Small tables with named rows and columns. After each table, cells are looked up by row and column.

Lof.tsv
	Soves	Lopanoz	Ravora	Zit	Bot
Zetabap	1326	3742	926	-146	-454
Ton	342	-2986	-2073	-1211	-2338
Pebito	14	3742	926	-679	17
Tefetab	-2283	-4908	-1074	1451	-454
Sufutub	14	4703	926	386	2844
Ruf	-1627	7586	4425	5179	5672
Molavo	-1299	-3947	-2073	-1211	-454
Vur	2311	2781	-574	-2809	-1396
Fer	-971	-3947	-2073	-146	-925
Bononud	1654	-3947	-4073	-5471	-2810
Fibo	2967	8547	2426	-146	-1396
Fugilu	1982	-2025	-3573	-4406	-2810

Fer, Lopanoz => -3947
Fugilu, Ravora => -3573
Bononud, Soves => 1654
Molavo, Zit => -1211
Fugilu, Soves => 1982
Ton, Lopanoz => -2986
Zetabap, Ravora => 926
Fer, Zit => -146
Pebito, Lopanoz => 3742
Ruf, Bot => 5672
Sufutub, Bot => 2844
Zetabap, Soves => 1326
Ruf, Zit => 5179
Tefetab, Soves => -2283
Vur, Zit => -2809
Molavo, Lopanoz => -3947
Which row has the largest Lopanoz? Fibo

Momefim.csv
,Nal,Rogulip,Kera,Tagul,Viz,Nus,Tuven
Rotipa,137,115,78,91,58,81,104
Mulum,154,150,105,105,156,169,168
Gar,125,150,134,164,132,88,167
Radeku,124,144,120,161,136,117,162
Difo,113,107,117,130,93,67,86
Bagib,175,139,128,130,121,102,101
Zos,160,126,115,138,155,165,166
Mova,107,134,140,187,117,108,149
Zag,179,133,105,97,212,124,125
Navev,107,133,141,171,119,155,169
Zivisi,83,112,124,144,95,98,112
Vin,105,163,149,164,149,76,131

Navev, Rogulip => 133
Vin, Tagul => 164
Vin, Rogulip => 163
Zag, Tuven => 125
Difo, Tuven => 86
Mulum, Viz => 156
Rotipa, Rogulip => 115
Difo, Nus => 67
Bagib, Viz => 121
Vin, Nal => 105
Zos, Tagul => 138
Vin, Viz => 149
Navev, Viz => 119
Zag, Nus => 124
Navev, Tuven => 169
Mova, Nal => 107
Radeku, Tagul => 161
Gar, Viz => 132

Lub:
	Rig	Pibi
Teze	2366	595
Mik	1922	865
Vofuf	9228	-8844
Fezed	55	-194
Pasa	-876	-775
Lakop	1557	1684
Vubi	7108	-5862
Kidamad	8529	-7591
Lodab	-4194	-4740
Seg	-27	-166
Fikati	723	927
Fif	3765	-676

Rig of Vubi = 7108
Rig of Fezed = 55
Pibi of Fezed = -194
Pibi of Fikati = 927
Pibi of Pasa = -775
Pibi of Kidamad = -7591
Pibi of Mik = 865
Rig of Seg = -27
Pibi of Lakop = 1684
Rig of Kidamad = 8529
Rig of Lakop = 1557
Which row has the largest Rig? Vofuf

Table Sem
|  | Rotadas | Gagi | Sas | Bisa | Gepilod |
|---|---|---|---|---|---|
| Mot | 0.835 | 0.340 | 0.629 | 0.247 | 0.277 |
| Pitak | -0.294 | 0.148 | 0.780 | 0.342 | 0.303 |
| Sagesap | 0.697 | 0.331 | 0.758 | 0.292 | 0.246 |
| Mepafa | 0.635 | 0.250 | -0.264 | 0.082 | 0.169 |
| Gof | 0.326 | 0.202 | -0.260 | 0.112 | 0.125 |
| Segakeg | 0.925 | 0.342 | 0.311 | 0.187 | 0.207 |
| Soguru | 0.603 | 0.310 | 0.718 | 0.288 | 0.251 |
| Koguguk | -0.362 | 0.119 | 0.428 | 0.284 | 0.230 |
| Tonuk | 0.276 | 0.170 | -0.500 | 0.054 | 0.149 |
| Petala | 0.115 | 0.144 | -0.474 | 0.071 | 0.145 |
| Limet | 0.723 | 0.273 | -0.115 | 0.104 | 0.197 |
| Lovub | -0.493 | 0.065 | 0.017 | 0.201 | 0.217 |
| Tazazu | 0.093 | 0.157 | -0.254 | 0.120 | 0.154 |

Limet, Rotadas: 0.723
Tonuk, Sas: -0.500
Tonuk, Gagi: 0.170
Gof, Rotadas: 0.326
Soguru, Gagi: 0.310
Mepafa, Gagi: 0.250
Mot, Gepilod: 0.277
Tonuk, Gepilod: 0.149
Tazazu, Sas: -0.254
Koguguk, Bisa: 0.284
Tazazu, Gepilod: 0.154
Mot, Gagi: 0.340
Mot, Rotadas: 0.835
Limet, Gagi: 0.273
Limet, Bisa: 0.104
Lovub, Sas: 0.017
Mepafa, Gepilod: 0.169

